These are the activations of a small neural network, seen along a few directions. Each row is one input.
Each table varies a few parts of the input and shows all the possible inputs, shuffled.
A made-up example of a description, with smaller parts first: one of 8 places around a ring, together with either a single point or one of 11 places around a ring or (one of 2 separate values, together with one of 6 places along a line).
Shared parts are said once, and a part with two or three values counts as separate values.
In the rows, zero is written as 128.

Other details of the inputs shift rows strongly along two fixed directions, in all tables alike. That doesn't count.
These rows show it; all are for the same input, with only those details redrawn:
[ 54  87 179  91 147 145 135 107 165  95 182 118 112 170]
[156 151 114 148 109  93 141 118  98 121  80 146 141  85]
[198  58 149 164 105  96 112  97 143  71 100 168 169  84]
[ 68 184 123 104 133 119 160 128 102 144 119 114 103 131]
[ 79 205 109 112 127 111 164 131  86 155 103 116 106 118]

Rows:
R1: [ 55  93 174  97 175 166 123  96 165 101 200 102 124 138]
R2: [230  88 135 186 110 130  98 125 166  92 106 158 151 109]
R3: [127 217  97 115 134 116 149 170 100 163 114  95  91 144]
R4: [ 88 190  94  85 147 139 154 124 117 137 117 116 101 128]
R5: [ 83 104 183 113 151 169  97 135 176 138 188 127 106 180]
R6: [149  71 167 144 120 131  88 148 152 122 141 131 152 134]
R7: [114 180  81 124 139 167 152 142 122 177 133 113 104 154]
R8: [160  73 150 141 118 120  92 135 150 104 138 110 137 146]
R9: [169 171  79 155 117 141 121 145  85 191  96 153 136 100]
R10: [242  63 104 156 113 118 109 126 149 105 121 149 165 116]
R11: [143 179 103 143 110  92 150 124  84 137  74 139 133  85]
R12: [112 185  66 115 128 124 140 160  80 186 116  93 114 144]
R13: [158 155  75 148 107 124 122 165  77 188  95 136 149  96]
What do these inputs look like to the network?
> either one of 3 separate values or (one of 2 separate values, together with one of 5 places around a ring)
Which other rows does R5 become when the place on the ring of 5 takes its other values? List them by row number.
> R2, R3, R6, R8

Rows:
R14: [173  18 153 124 150 148  64 130 179  81 202  81 164 142]
R15: [ 16 187 142 125 139 131 159  92  79 167 147  87 116 137]
R16: [ 90 131 141 116 107 111 129 197 105 171 143 102  99 189]
R17: [ 56 193  76  92 157 203 134 134 108 197 163 127  94 138]
R18: [130  41 225 127 147 133  96  81 166  46 163 169 138 118]
R19: [124 120 121 110 189 190  96 124 174 135 184  93 121 144]
R20: [194 113  59 148  97 109 117 127  68 186  62 179 185  72]
R21: [124 228  82 173 104  89 185 130  47 179  58 138 159  23]
R22: [186 161 140 152  90  56 117 106  92 107  27 150 139  34]
R23: [ 42 121 191 105 128  92 101 120 149  68 130 112 116 144]
R24: [ 93 229 128 121 162 176 135 168 153 183 143  85  70 189]
R25: [ 50 151  93  69 143 132 136 174  66 195 162  72 109 160]
R26: [241 152  62 183 109  69 173  96 114 103  87 148 126 105]
R27: [225 167  90 199  82 143 111 144 117 162  62 200 133  91]
R28: [177  41 163  71 136 120 146  90 206  21 169 157 138 158]
R29: [218  54 130 184  70 104  99 137 139 141  78 209 174 124]
R30: [183  37 193 153 122 135  77 159 200  82 181  96 141 183]
R31: [ 63 116 181 106 164 143 151 116 152 104 168 146 131 109]
R32: [ 48 173  63  72 137 147 205 108 119 103 103  81  79 173]
What do these inputs look like to the network?
> either one of 3 separate values or one of 6 places along a line or (one of 2 separate values, together with one of 5 places around a ring)

Rows:
R33: [163 139  92 144 116 114 121 147  91 162 105 119 147 105]
R34: [103  63 172  96 144 130 117 107 172  74 172 121 128 159]
R35: [ 38 223 107  87 141 121 171 138  90 157 114  89  80 146]
R36: [ 34 221 115  99 140 131 177 129  89 164 123 101  95 135]
R37: [ 80  40 192 112 121 145 103 127 165 116 174 155 135 171]
R38: [ 92  97 179 117 148 151 101 134 164 116 176 114 123 151]
R39: [199  67 158 163 121 134  91 107 168  86 123 165 153 105]
R40: [201 130 113 176 106  85 139 100  97 109  73 167 163  51]
R41: [224 127 116 183  96  86 102 146 101 132  72 137 160  80]
R42: [181 158 102 156 108 106 129 150 112 137  94 125 124 124]
R43: [ 66 218  97  75 141 123 173 144  97 151 119  98  87 142]
R44: [133  72 169 124 141 158 114 122 195  95 173 133 118 176]
R45: [212 119  94 175 110 110 102 131  96 140  81 154 175  56]
R46: [162 154  88 144 125 138 127 122 104 152  97 148 139  91]
R47: [ 89 202  78 104 143 154 162 146 108 184 130 110  97 154]
R48: [131  46 141 116 137 157 113 123 175 103 186 122 132 179]
R49: [ 70  98 163 105 139 134 133 103 153 100 162 116 121 151]
What do these inputs look like to the network?
> either a single point or one of 6 places along a line or (one of 2 separate values, together with one of 5 places around a ring)
Which other rows does R44 become when the choice among 2 separate values takes its other values? List them by row number.
> R47

Rows:
R50: [130 185 140 152 103  86 122 157  82 158  80 137 126  94]
R51: [ 65 106 126  96 150 168 127 121 123 158 175 121 126 149]
R52: [ 56 199 144 131 138 134 136 139 102 174 128 113 105 127]
R53: [181  69 174 149 113  97 109 109 165  54 110 154 142 116]
R54: [134 163  97 148 111 126 133 134  78 185  96 162 141  92]
R55: [ 70 129 122  93 148 161 153 105 144 132 160 136 106 165]
R56: [145 127 141 159 127 121 111 119 115 130 114 128 148  88]
R57: [161 122 108 140 119 128 144 105 125 122 109 169 138 110]
R58: [176 186  95 162 113 135 113 178 104 195 101 132 119 128]
R59: [100 157 144 107 131 112 138 127 131 103 122 111 101 143]
R60: [ 62 131 160  96 147 125 117 145 123 130 167  84 115 151]
R61: [143  88 133 106 157 176 118 134 197 105 187 103 101 196]
R62: [168 114  83 129 133 127 143  98 120 111 119 142 145  98]
R63: [158 103 121 135 113  95 110 145 105 131 118 112 156 113]
R64: [ 93 175 156 109 128 108 149 134 128 112 121 121  94 146]
R65: [124 105 155 121 137 144 134 102 161  97 141 160 131 122]
R66: [151 114 146 149  98  93 110 148 109 142 103 143 145 118]
R67: [ 82 178 104 109 148 143 137 135  92 170 133 112 130 101]
R68: [163 134 131 132 122  93 131 120 124  87  96 124 127 104]
R69: [172 116 112 127 114  93 136 123 125  98  98 123 135 119]
R70: [177  32 134 149 114 114 103 121 138  95 142 133 176 113]
R71: [100 163 148 132 140 131 147 108 142 112 126 126 108 131]
R72: [110  69 158 120 145 159 103 110 150 117 161 141 152 114]
R73: [157  89 179 154 128 124 124  94 172  71 134 153 135 119]
R74: [ 89 149 171 144 130 132 122 129 127 145 137 133 120 123]
R75: [ 71 154 149 102 160 146 151 104 151 108 160  98  97 149]
R76: [ 47 147 161  93 144 129 122 148 117 142 158  88 103 155]
R77: [149 130 134 157 132 116 112 120 112 128 121 119 153  86]
R78: [121  56 161 117 123 120 101 135 144 112 155 113 145 150]
R79: [140 203  86 123 137 151 146 160 134 166 123 110  84 170]
R80: [163 133 101 129 138 125 140 101 127 104 111 139 146  80]
R81: [ 86  89 178 122 138 158 109 121 153 131 164 155 137 129]
R82: [ 92 184  79 103 137 145 164 115 102 156 119 130 106 131]
R83: [194 199  64 144 122 136 137 157 120 159  92 120 105 135]
R84: [130 174 102 135 101  93 127 160  74 172  84 117 133 113]
R85: [137 122 127 144 122 137 109 123 113 143 110 156 154  84]
R86: [183  59 137 138 133 136 118  86 166  68 126 162 161  88]
R87: [108 166  81 103 133 114 171 129 104 129 124  97 112 137]
R88: [165 122 116 144 105 103 152 120 125 106  99 149 135 121]
R89: [175 184  87 161 115 136 111 177 103 195  97 129 121 127]
R90: [ 67 102 134 101 135 142 134 139 124 142 167 100 123 163]
R91: [101  80 178  99 130 125 134 121 175  84 164 123 112 183]
R92: [ 60  98 190 121 148 159 107 116 161 121 182 114 120 155]
R93: [166 137 124 130 126  89 132 119 122  86 105 115 131 102]
R94: [130 107 117 140 107 118 123 138 108 141 118 132 146 125]
R95: [136 124 132 149 121 132 112 125 115 147 106 164 153  84]
R96: [ 93 121 147 119 116 113 118 151 117 150 131 120 125 151]
R97: [214 162  95 159 116 131 130 150 139 139 100 141 115 134]
R98: [101 162 141 126 141 135 145 105 141 110 130 117 108 130]
R99: [153 100  98 138 129 134 117 118 102 147 130 142 163  94]
R100: [168  37 141 158 114 140  92 105 143 120 133 182 172 105]
R101: [108 141 132 107 123 109 146 132 133 117 121 117 108 159]
R102: [150 129 118 124 111 101 137 127 127 107 102 126 126 134]
R103: [160  54 129 148 116 144  97 108 133 127 135 168 168 107]
R104: [ 46 130 139 104 130 140 139 146 120 161 157 112 111 171]
R105: [110  60 168 134 114 130 115 131 148 120 158 143 141 152]
R106: [106 129  98  99 145 151 153 103 128 128 143 129 118 135]
R107: [127 182 123 144 107  93 118 154  79 155  82 123 128  97]
R108: [197 197  55 137 134 130 142 155 115 153 102 104 111 128]
R109: [ 96 149 122 104 143 150 146 107 138 121 132 136 118 122]
R110: [140 185  71 130 109 103 167 132  88 141  79 123 119 115]
R111: [169  77 115 132 118 114 140 108 143  83 121 132 143 124]
R112: [ 87 188  96  99 159 171 127 178 120 195 173  71  95 183]
R113: [123 133 158 144 111 100 107 145 113 132 105 135 132 111]
R114: [166 143 120 149 137 110 139  98 130  93 111 121 136  89]
R115: [ 90 154 122 108 147 181 111 172 145 182 176  93  95 196]
R116: [ 67 102 164  93 156 167 138 100 178  99 173 139 113 156]
R117: [138  71 141 104 134 112 129 115 161  74 156 106 132 154]
R118: [164 118 107 144 106 103 149 118 125 105  94 146 136 120]
R119: [196  63 133 151 132 159  79 149 167 128 156 126 146 148]
What do these inputs look like to the network?
> one of 2 separate values, together with one of 5 places along a line, together with either a single point or one of 6 places around a ring
Changing only the place on the line of 5 turns R111 into R87. The same change can be made to R69. Which row results?
> R117
A walk changes only the place on the line of 5. It starts at R57 and steps to R55. List the rest of the walk in order.
> R82, R106, R62
A walk changes only the place on the line of 5. It starts at R66 and steps to R96. List the rest of the walk in order.
> R84, R78, R63
Which other rows does R60 become when the choice among 2 separate values takes its other values? List them by row number.
> R93
Which other rows does R71 become when the place on the ring of 6 takes its other values? List them by row number.
> R53, R55, R101, R116, R118
Which other rows does R78 become when the place on the ring of 6 takes its other values? List them by row number.
> R51, R56, R72, R76, R90
